A small network was shown many inputs. Here are its activations along a few directions, one row for each input.
In each table, some parts of the input vary, and every possible input appears once, in random order.
Descriptions start from the smaller parts, as in this example, which fits no table here: one of 3 separate values, together with either a single point or one of 11 places along a line or (one of 4 places along a line, together with one of 5 places around a ring).
Shared parts are said once, and a part with two or three values counts as separate values.

Other details of the inputs vary at random and push rows far along three fixed directions, the same in every table; ignore that.

Table:
R1: [-22  20 -31  28  42 -29  42   3 -21  10  23]
R2: [-66  15  14 -23  27  10 -32  21  12  21  14]
R3: [ -6 -13   7  29   5  21  -4  23 -21   2 -33]
R4: [ 27  -2 -12  11 -55  -5   0 -12   0 -36 -30]
R5: [ 27  -2   6 -67  -9   0  -9 -20  44 -24   0]
R6: [ 30  28 -42   1  -5 -23  49 -34   2 -33  19]
R7: [ 39 -10   6 -56 -30 -18  -6   6  55 -21  20]
R8: [-24  -5  10 -51  18   8 -16  36  11  28  14]
R9: [ -5  -3  41  58  -7  30 -30  18 -41   2 -43]
R10: [ 12 -15  -8  25  -6  15  -4   9 -35   7 -15]
R11: [-38  -7  23 -15  54   8 -32  15  18  35   7]
R12: [ -2 -21   0  30   5  23 -11  18  -5  16 -17]
R13: [ 54 -18   0  16 -44 -11   5  -2   1 -30 -16]
R14: [-20 -40  25  15 -52  19  30 -31  -8   4  -9]
R15: [ 51   1 -11   1 -52   6   0 -15  -4 -13 -23]
R16: [-21   9   8 -28  12  23 -29  12  17  38  21]
R17: [-14  -1  25 -26  16   7 -32  19  34  19  26]
R18: [-19  -6  19 -26  25  -5 -18  25  33  28  -4]
R19: [ -4  -4   6  37   3  31 -17   7  -8  15 -21]
R20: [-14  14  14  62  21   0 -12 -11 -33  25 -30]
R21: [ 12 -38  28 -56 -30   5  40 -42  42   2  13]
R22: [ 28  -1   2 -28 -33  17  -6  10  45 -17 -19]
R23: [ 15 -26  -8 -25 -44  -4 -23   9  37 -11 -11]
R24: [-30  14  12 -39  26  24 -15  21  34  11  11]
R25: [-20   9   7 -35  15  28 -29  14  21  25  19]
R26: [ -3  -7 -11 -46 -21 -20 -12   4  44  -6  16]
R27: [-47  -2  29  28  21 -10  68 -24 -34  23  44]
R28: [-26   0  10  25  -9  12 -24   6 -26  -4 -28]
R29: [ 35   2 -45  -4   2 -28  51 -28  -9 -31  23]
R30: [-40 -17  -3 -25  19   0 -26  24  23  11  18]
R31: [-37 -18  35 -27 -10  22  33  -7   4  47  24]
R32: [ 13 -21 -12 -43   4  11  -4  15  44 -11  12]
R33: [-20  39  -4  17  32 -28  20  -7 -10   4  40]
R34: [  6  16 -35   8  16 -32  55  -1 -11 -17  15]
R35: [  2   8   3 -60  -3   7  -9  10  17   5  13]
R36: [ 28 -23   5  17  -8   1 -11 -19  -9  -1 -26]
R37: [  5 -22  -9  31 -29   2 -15  -7 -18  -8 -20]
R38: [ 58 -31  -3   3 -40  -5   2  -6   3 -33  -7]
R39: [-20  37   1  33  32 -30  29   3 -30   1  22]
R40: [ -9 -12  22  58  -2  39 -19  23 -37  10 -56]
R41: [ 19  -3   0  28 -21  12   7  11  -4  -9 -34]
R42: [ 56 -18  -5  -2 -29   0  -5 -37   6 -25 -24]
R43: [ -1 -12  27  63   9  35 -37  -7 -31  13 -53]
R44: [ 53  -2   5  17 -45  -4  -1 -14   4 -32 -16]
R45: [-28 -11  25  37  34   9 -19  16 -35  25 -34]
R46: [  5  -4  -4 -41   6  20 -12   6  45  -9  12]
R47: [-39   6   7 -29   0   0 -37  17  42  22  13]
R48: [ 24 -41  17   5 -59  28  54 -37   8 -12 -14]
R49: [ 21   3  -4  26 -22  16  -3  -3   5  -6 -26]
R50: [ -3  -6  24  41  -4   3 -10  32 -16   8 -20]
R51: [-40   1   9 -25   1  -6 -24  31  31  17   6]
R52: [ 26  16 -42  -2   3 -36  51 -21  -2 -25  21]
R53: [-13   5 -10  25  43 -25  24   5 -31  -6  32]
R54: [-24  20   5 -12  48 -17   8 -10 -12   9   9]
R55: [-43  23 -25  10  30 -21  10 -17 -16   7  38]
R56: [ -3  -5  12  61  -7  49 -27   4 -17  15 -37]
R57: [-17   1  26 -26  22  13 -31  21  33   8  24]
R58: [  0 -16   0  37  -3  17 -14  15 -38  29 -17]
R59: [ 54 -10 -15 -10 -42  17  -1 -18  -7 -27 -16]
R60: [ 18  -4 -31  -8  28 -42  36 -29 -11 -11  23]
R61: [ 12  -3  -2 -66 -10  -2  -2  13  19   0  12]
R62: [ 17  12  15 -43 -19  -1  -8  10  48 -16  17]
R63: [-15 -13   5 -10 -13  20 -39   6  20  -5  -8]
R64: [-10  23   4 -33  -3  10  -8  15  21  20  12]
R65: [ 24  -3  13  29 -16  21 -14  -8 -10 -25 -10]
R66: [-21  13  20 -35  26  -4 -20  10  39  25   3]
R67: [ 25 -10  -7  16 -29   5  -3   8 -16   9 -21]
R68: [  5  19 -22  -1  32 -28  26 -43 -11  -6  26]
R69: [-26  14  -2  11  46 -32  29  15 -35  -3  29]
R70: [  8   8 -25  14  27 -44  36 -23 -19  -3  10]
R71: [ 30  10 -19 -27   2 -44  46 -16 -13 -46  30]
R72: [ 54 -20 -14  -5 -41  13   2 -11 -13 -24 -19]
R73: [-29  25  12  57   9  24 -19  10 -41  43 -18]
R74: [-24  24  -6   5  48 -37  27  -5 -14  15  14]
R75: [ 14  29 -24  -5  20 -37  32 -42  -1 -13  21]
R76: [-21 -24  -2  39  -8   7 -25  12 -20  13 -17]
R77: [-43   4   0 -25  16  13 -31   7  27   6  21]
R78: [-25  29   0  31  38 -36  31  12 -31   6  27]
R79: [ 55 -30  13  34 -48  13 -14  -6 -14 -25 -31]
R80: [ 23 -15  12   6  -7   1  -6 -11 -16 -13 -37]
R81: [  9   6 -38 -30  -7 -46  40 -23 -13 -45  22]
R82: [  9   6  -7  22 -43   5  -5 -10  -5 -26 -28]
R83: [ 56 -21 -16  -9 -47   6   2 -14  -9 -14 -14]
R84: [-19   8  33  -5  10  20 -36  13  28  27 -22]
R85: [ -6   8  29  35   0  21 -18   9 -27  -6 -19]
R86: [ 27   5 -43  -7  12 -23  49 -24  -7 -38  24]
R87: [  9 -19  25  -7  -3  16 -29  20  19  -5   0]
R88: [-20  23 -20  14  26 -25  33  16 -37  21  17]
R89: [-23  32 -17   7  30 -28  34   9 -34  22  24]
R90: [  5  24 -37   8  26  -8  40 -27 -10 -28  27]
R91: [ -1   3 -40   5   6 -34  31 -24 -23 -34  23]
R92: [-19   4 -32  -9  15 -40  32  -5 -25 -23  21]
R93: [-11  18   8  47  -2  27  -3  12 -11   7 -30]
R94: [-17  -4  20 -32  23  -5 -29  12  42  33   4]
R95: [-16  -4  -5  41  48 -11   9  -7 -38  10  -5]
R96: [ 38  -8 -12 -70 -31   4 -10  -8  41  -5  20]
R97: [-37  -6   5 -33   6   7 -40  13  36  21  19]
R98: [ -2   0   9  29 -12  15 -18  17 -22  32 -23]
R99: [-13   3  23 -29  12  12 -32  14  39  15  30]
R100: [-27  26 -10  25  60 -15  16 -28 -29   6  19]
R101: [-19   7   2  32 -21  11 -27  -2  -3   5 -18]
R102: [ 12 -16 -13 -56 -36 -18  -4  14  49 -22   5]
R103: [ 17  -2   3  18 -15  24  -1   0 -13 -19 -35]
R104: [ 23  10   1  12 -33  12  -1   4 -15   2 -26]
R105: [-24  14  16 -47  11  23 -25  20  15  25  11]
Description of these inputs: one of 5 separate values, together with either a single point or (one of 4 places along a line, together with one of 5 places around a ring).
Changing only the choice among 5 separate values turns R13 into R67. The same change can be made to R69. Which row results? -> R8
Changing only the choice among 5 separate values turns R68 into R55. The same change can be made to R36. Which row results? -> R37
Changing only the choice among 5 separate values turns R18 into R88. The same change can be made to R66. Which row results? -> R104
Which other rows does R46 become when the place on the ring of 5 takes its other values? List them by row number. -> R19, R22, R49, R103
Which other rows does R61 become when the place on the line of 4 takes its other values? List them by row number. -> R8, R35, R105
Which other rows does R79 become when the place on the ring of 5 takes its other values? List them by row number. -> R7, R71, R78, R87
Which other rows does R76 become when the choice among 5 separate values takes its other values? List them by row number. -> R12, R38, R58, R60
